W =
[[134 124 135 102]
 [113 135 149 143]
 [110 143 149 132]
 [136 121 116 122]
 [131 126 138 120]
 [123 132 138 129]
 [134 117 123 123]
 [126 131 125 142]
 [119 140 120 133]
 [115 133 151 129]
 [138 117 134 128]
 [141 123 104 122]]
W[0,0]: 134
W[7]: [126, 131, 125, 142]
W[8,2]: 120
W[1,1]: 135
W[4]: [131, 126, 138, 120]
W[4,1]: 126
W[:, 1]: [124, 135, 143, 121, 126, 132, 117, 131, 140, 133, 117, 123]
W[10,3]: 128
W[5,0]: 123
W[6]: [134, 117, 123, 123]
W[3,1]: 121
W[0,2]: 135
W[4,2]: 138
W[1,0]: 113
W[8,1]: 140
W[11,2]: 104
W[10,1]: 117
W[3,0]: 136
W[0,3]: 102

A =
[[142 113 145 127 131 135 131 113 136 128]
 [137 114 128 137 125 153 135 129 114 133]
 [133 105 136 132 123 152 117 123 122 141]
 [136 115 138 131 122 131 129 114 128 127]
 [125 112 126 138 131 143 123 117 125 130]
 [122 118 139 131 108 124 127 114 123 112]
 [137 114 129 135 128 132 123 119 126 122]
 [135 114 135 134 122 131 128 115 129 128]
 [133 116 138 131 121 134 126 114 124 126]]
Indices start at 0.
(0, 0): 142
(6, 1): 114
(8, 1): 116
(6, 5): 132
(4, 1): 112
(7, 8): 129
(8, 8): 124
(2, 4): 123
(1, 6): 135
(7, 5): 131
(4, 4): 131
(6, 2): 129
(5, 2): 139
(6, 6): 123
(4, 3): 138
(7, 0): 135
(5, 4): 108
(8, 9): 126
(3, 1): 115
(3, 2): 138
(2, 2): 136
(2, 7): 123
(7, 6): 128
(1, 2): 128
(3, 4): 122
(1, 1): 114
(0, 5): 135
(5, 1): 118
(3, 6): 129
(7, 3): 134
(5, 5): 124
(0, 4): 131
(6, 9): 122

arr =
[[123 129 124 129 123 132 112 122 125 126 125 127]
 [129 128 134 124 125 135 122 119 127 128 141 128]
 [125 129 130 129 128 123 133 135 130 127 123 130]
 [129 127 128 131 128 131 121 129 131 129 130 130]
 [125 130 131 130 128 122 135 135 129 126 133 131]
 [126 127 124 126 130 130 130 125 127 127 118 130]
 [133 123 132 131 127 139 129 125 128 128 133 126]
 [128 130 133 130 128 127 122 130 130 129 139 128]
 [134 131 139 125 127 133 127 124 127 128 132 126]
 [132 124 123 132 127 132 122 128 131 129 125 129]
 [133 121 118 131 127 134 127 125 130 128 115 129]
 [123 134 128 128 128 123 130 131 132 131 113 131]
 [133 121 125 127 129 132 136 120 122 129 123 122]
 [127 123 128 126 126 131 126 130 134 129 101 127]
 [123 134 123 127 125 141 122 117 135 129 127 134]
 [126 128 122 123 128 123 132 126 121 127 117 129]]
arr[0,-12] => 123
arr[13,-9] => 126
arr[4,-2] => 133
arr[-1,-10] => 122
arr[9] => [132, 124, 123, 132, 127, 132, 122, 128, 131, 129, 125, 129]
arr[-10,-2] => 133
arr[-8,-1] => 126
arr[:, 7] => [122, 119, 135, 129, 135, 125, 125, 130, 124, 128, 125, 131, 120, 130, 117, 126]
arr[14,-12] => 123
arr[-16,6] => 112
arr[6,2] => 132
arr[15,-2] => 117
arr[3,-2] => 130
arr[-10,-9] => 131
arr[-14,-7] => 123
arr[-12,6] => 135
arr[:, 8] => [125, 127, 130, 131, 129, 127, 128, 130, 127, 131, 130, 132, 122, 134, 135, 121]
arr[-8,-11] => 131
arr[-7,2] => 123
arr[:, -9] => [129, 124, 129, 131, 130, 126, 131, 130, 125, 132, 131, 128, 127, 126, 127, 123]
arr[12,-11] => 121
arr[8,3] => 125
arr[-9,-11] => 130
arr[8,-4] => 127
arr[-8,-5] => 124
arr[4] => [125, 130, 131, 130, 128, 122, 135, 135, 129, 126, 133, 131]
arr[:, 1] => [129, 128, 129, 127, 130, 127, 123, 130, 131, 124, 121, 134, 121, 123, 134, 128]
arr[-5,10] => 113
arr[12,-7] => 132
arr[-11] => [126, 127, 124, 126, 130, 130, 130, 125, 127, 127, 118, 130]
arr[:, -7] => [132, 135, 123, 131, 122, 130, 139, 127, 133, 132, 134, 123, 132, 131, 141, 123]
arr[:, -2] => [125, 141, 123, 130, 133, 118, 133, 139, 132, 125, 115, 113, 123, 101, 127, 117]
arr[-14] => [125, 129, 130, 129, 128, 123, 133, 135, 130, 127, 123, 130]
arr[4,-7] => 122
arr[8,6] => 127
